A small network was shown many inputs. Here are its activations along a few directions, one row for each input.
In each table, some parts of the input vary, and every possible input appears once, in random order.
A made-up example of a description, with smaller parts first: one of 8 places around a ring, together with either a single point or (one of 2 separate values, together with one of 4 places along a line) or one of 11 places around a ring.
Shared parts are said once, and a part with two or three values counts as separate values.

A family of inputs:
R1: [ 0.27  0.41  1.51  6.88 -3.30  5.66 -4.96 -1.88  1.71 -0.25 -0.82 -2.38
 -3.53]
R2: [-3.08 -2.89 -1.91 -2.26 -3.39 -4.29 -0.72  6.94  2.94  0.66  4.68  1.34
 -0.70]
R3: [ 0.96  4.74  1.04 -2.41  2.50 -0.79  7.80 -1.11 -6.37  0.85 -2.73  1.32
  2.25]
R4: [ 0.56  4.42  1.17 -2.54  4.01 -0.85  5.56  2.25 -5.93 -0.61 -5.58 -0.39
  2.31]
R5: [ 0.83 -1.39  1.55  8.20 -3.18  6.23  0.08 -4.61 -0.92 -0.58  2.71  1.92
  0.02]
R6: [ 2.66  6.66 -3.20 -4.63  4.76  1.11  0.60  3.86 -2.44  0.38 -6.92 -1.40
  0.89]
R7: [-0.60 -8.31 -0.24 -5.53  2.50 -5.94 -2.22 -1.87  2.84  2.19  6.99 -1.00
  1.12]
R8: [ 1.63 -5.30  0.40  4.77 -0.67  2.30 -6.50 -9.42  0.07 -4.21 -0.26 -2.28
 -2.93]
R9: [-3.21 -2.03  0.73 -0.74 -2.08 -5.08  1.05  4.07  2.70  1.34  5.98  3.62
  1.69]
R10: [-0.38 -0.18  2.71  7.63 -2.53  5.80 -2.35 -2.85  0.58 -1.14  1.28 -0.84
 -1.31]
R11: [-1.15 -0.81 -2.92 -4.22 -5.29 -3.55 -1.51  5.94  6.61  1.07  3.48 -1.27
  1.04]
R12: [ 2.20  1.03  0.78  5.62 -4.23  5.74 -5.92 -1.64  4.10  0.98 -2.96 -3.65
 -3.74]
R13: [ 1.75  6.15 -0.71 -3.55  4.66 -0.27  2.70  3.82 -4.06 -0.77 -5.74 -1.24
  0.78]
R14: [-1.88 -2.51  1.01 -0.10 -2.71 -4.81  2.79  1.71  1.35  2.71  6.58  7.04
  2.90]
R15: [-0.56  0.03 -1.92 -7.13  8.95 -1.26  3.59 -5.20 -3.19 -2.63 -6.68 -0.78
 -0.78]
- What is each input in this table made of? => one of 3 separate values, together with either a single point or one of 4 places along a line
- Changing only the choice among 3 separate values turns R13 into R1. The same change can be made to R6. Which row results? => R12

A family of inputs:
R16: [-3.68 -8.24  2.03  0.53 -3.00 -2.19  1.22 -4.61  3.28 -1.66  7.02  3.47
 -0.33]
R17: [ 0.74  0.23 -0.65 -6.54  6.77 -6.40  3.57  1.28 -3.00 -0.91 -0.12  4.17
  3.62]
R18: [-0.26 -8.59 -3.79 -4.54 -0.20 -2.52 -7.25 -1.48  5.88  0.76  3.09 -2.36
 -1.19]
R19: [ 2.72  6.90  0.34  0.23  5.96  3.84  2.54 -4.50 -3.65 -0.98 -8.21  1.95
  0.66]
R20: [ 3.38 -0.34  3.49  8.55 -2.22  7.67 -2.29 -6.09 -3.02 -0.73  1.27 -1.76
 -0.77]
R21: [ 1.90  5.95 -2.30 -4.19 -1.03 -2.24  4.66  3.67 -0.83  0.57 -2.46  4.87
  4.54]
R22: [-0.64 -8.76  2.50  1.02 -1.62 -1.21  1.22 -2.64  0.72  3.71  7.56  2.73
  1.69]
R23: [ 0.08 -0.04  1.74  4.70 -5.77  1.89 -5.04  6.52  2.33  6.26  5.08  1.43
 -0.49]
R24: [ 0.37  5.62 -2.97 -6.13 -0.77 -1.97  6.00  5.96 -2.17  1.43 -2.61 -0.02
  2.17]
R25: [-0.59  6.75 -0.01 -1.48  6.58  3.40  3.86 -1.81 -4.82  0.12 -9.34 -4.49
 -1.76]
R26: [ 3.04 -2.92 -1.00  3.59 -1.21  6.19 -8.87 -3.38  2.84 -3.12 -4.00 -5.83
 -2.47]
R27: [-0.89 -0.08 -1.10 -7.94  7.34 -6.43  3.92  3.06 -3.96 -0.64 -0.74 -0.40
  1.46]
R28: [ 2.13 -7.77  1.04 -1.39 -1.07 -2.41 -2.97 -1.46  0.61  6.98  5.32  0.55
  1.07]
R29: [-0.04  0.02 -0.72 -7.31  7.19 -6.81  3.78  2.21 -3.58 -1.08 -0.38  2.28
  2.53]
R30: [ 5.26 -0.11  3.82  6.06 -1.80  7.40 -6.08 -4.78 -2.87  2.06 -1.27 -3.71
 -0.63]
R31: [-1.39  5.41 -3.14 -6.65 -0.32 -2.13  6.03  6.61 -3.28  1.79 -3.04 -2.60
  1.42]
R32: [ 0.38 -0.96  2.00  8.63 -3.27  5.52 -1.45 -7.27 -0.71 -5.33  1.55 -0.94
 -2.72]
R33: [ 0.93  6.65  0.32 -1.23  6.44  3.71  3.62 -2.63 -4.37 -0.28 -9.02 -2.33
 -1.28]
R34: [ 1.35  5.75 -2.56 -5.43 -0.76 -2.54  5.66  4.90 -1.55  0.83 -2.42  2.78
  3.42]
R35: [ 1.81  6.68  0.28 -0.67  6.30  3.56  3.23 -3.50 -3.83 -0.58 -8.73  0.18
 -0.25]
R36: [-0.08 -1.54 -2.34  2.36 -4.72  0.63 -7.59  6.59  8.21  0.72  2.54 -1.93
 -3.21]
R37: [-2.17  0.46 -1.22 -8.27  7.51 -6.68  4.35  3.88 -4.81 -0.34 -0.90 -2.54
  1.07]
R38: [ 0.01 -1.53 -0.02  7.13 -3.05  3.64 -4.54 -6.59  1.21 -6.40 -2.13 -2.54
 -4.02]
R39: [-3.74 -7.74 -0.54 -1.20 -3.17 -3.95 -2.78 -4.70  5.00 -3.07  4.05  1.37
 -2.23]
R40: [-2.35 -0.75  2.55  7.22 -6.16  2.15 -1.18  4.83  2.80  3.42  7.25  2.68
  0.88]
R41: [-4.00 -0.85  0.22  5.56 -7.01 -1.94 -3.21  2.83  7.58 -2.33  4.17  0.56
 -2.57]
R42: [-4.27 -0.19  2.04  7.38 -6.93 -0.21 -0.41  3.09  6.01 -1.20  6.47  2.43
 -0.60]
- What is each input in this table made of? => one of 3 separate values, together with either one of 4 places along a line or one of 5 places around a ring
- Changing only the choice among 3 separate values turns R23 into R30. The same change can be made to R41. Which row results? => R38
- Change only the place on the line of 4 in R29. List by row number the other rows that result. => R17, R27, R37

A family of inputs:
R43: [-1.22 -0.92 -1.10 -6.11  1.85 -3.96  3.61  3.70 -2.20  2.64  1.21  0.63
  2.24]
R44: [ 1.42 -1.22 -2.39 -6.71  1.36 -4.82  2.78 -0.77  0.12 -0.18 -0.05  3.16
  2.19]
R45: [ 1.14 -1.46 -0.35  1.39 -5.20 -0.31 -5.61  4.82  4.49  2.27  3.47  0.77
  0.49]
R46: [ 2.53  2.82 -0.86 -3.43  4.95 -0.53  1.07 -3.84 -2.14 -1.94 -6.02  1.69
  1.15]
R47: [ 1.90  3.62 -0.53 -2.43  5.50  0.68  1.97 -1.45 -3.48 -1.26 -5.37  0.19
  1.21]
R48: [-2.46 -4.57 -0.81  0.34 -1.45 -1.46 -5.07  1.13  5.33 -0.26  3.74 -1.52
 -2.26]
R49: [-2.63  4.59 -1.84 -1.73 -2.01 -3.17  4.45  5.63  2.45 -1.29 -0.32  0.85
  1.08]
R50: [-0.29 -2.94  1.34  3.70 -0.82  2.98 -2.51 -5.07 -0.30 -3.12 -0.92 -3.42
 -2.31]
R51: [-1.60 -4.62  1.84  3.80 -3.12 -1.79 -1.05 -0.74  2.51 -0.58  6.86  3.05
 -0.40]
R52: [-1.53 -0.02  0.30 -5.24  1.91 -4.13  4.09  4.59 -2.79  3.89  1.83 -0.69
  1.36]
R53: [-0.44 -3.38  2.22  4.82 -4.57  0.12 -1.50  1.12  3.61  2.01  5.80  3.85
  0.76]
R54: [ 3.39  1.48 -1.10  3.92 -3.97  5.07 -4.59 -0.33  1.03  1.67 -1.72 -2.08
 -1.11]
R55: [-0.68  8.17 -0.63  0.92  0.30  2.55  3.44  1.58 -1.84 -2.81 -5.11 -0.24
 -1.35]
R56: [ 0.40 -1.19  2.71  5.41 -2.47  4.09 -0.88 -5.52 -0.66 -1.50  1.27 -0.57
 -0.99]
R57: [ 1.02  0.16  1.98  6.13 -4.01  5.81 -1.21 -3.60  0.11  1.24  1.04  0.54
 -0.02]
R58: [ 0.59  4.57  1.20 -1.00  6.15  0.76  2.60  0.84 -5.17  1.48 -4.19 -2.31
 -0.26]
R59: [-0.05 -0.79 -2.11 -6.45  1.64 -4.08  3.50  1.95 -1.14  0.77  0.58  1.65
  2.39]
R60: [ 1.18  3.77  0.27 -1.69  6.07  1.01  2.03 -0.04 -4.67  0.16 -4.86 -1.04
  0.76]
R61: [ 0.61 -2.01 -0.35  2.73 -0.66  4.05 -3.85 -2.84  1.78 -1.48 -2.19 -4.58
 -3.12]
R62: [-3.27 -6.03  0.23  1.66 -1.43 -2.87 -3.27 -1.14  2.98 -1.70  4.95  0.04
 -1.81]
- What is each input in this table made of? => one of 2 separate values, together with either a single point or one of 4 places along a line or one of 5 places around a ring
- Changing only the choice among 2 separate values turns R48 into R61. The same change can be made to R45. Which row results? => R54
- Change only the choice among 2 separate values in R44. List by row number the other rows that result. => R46
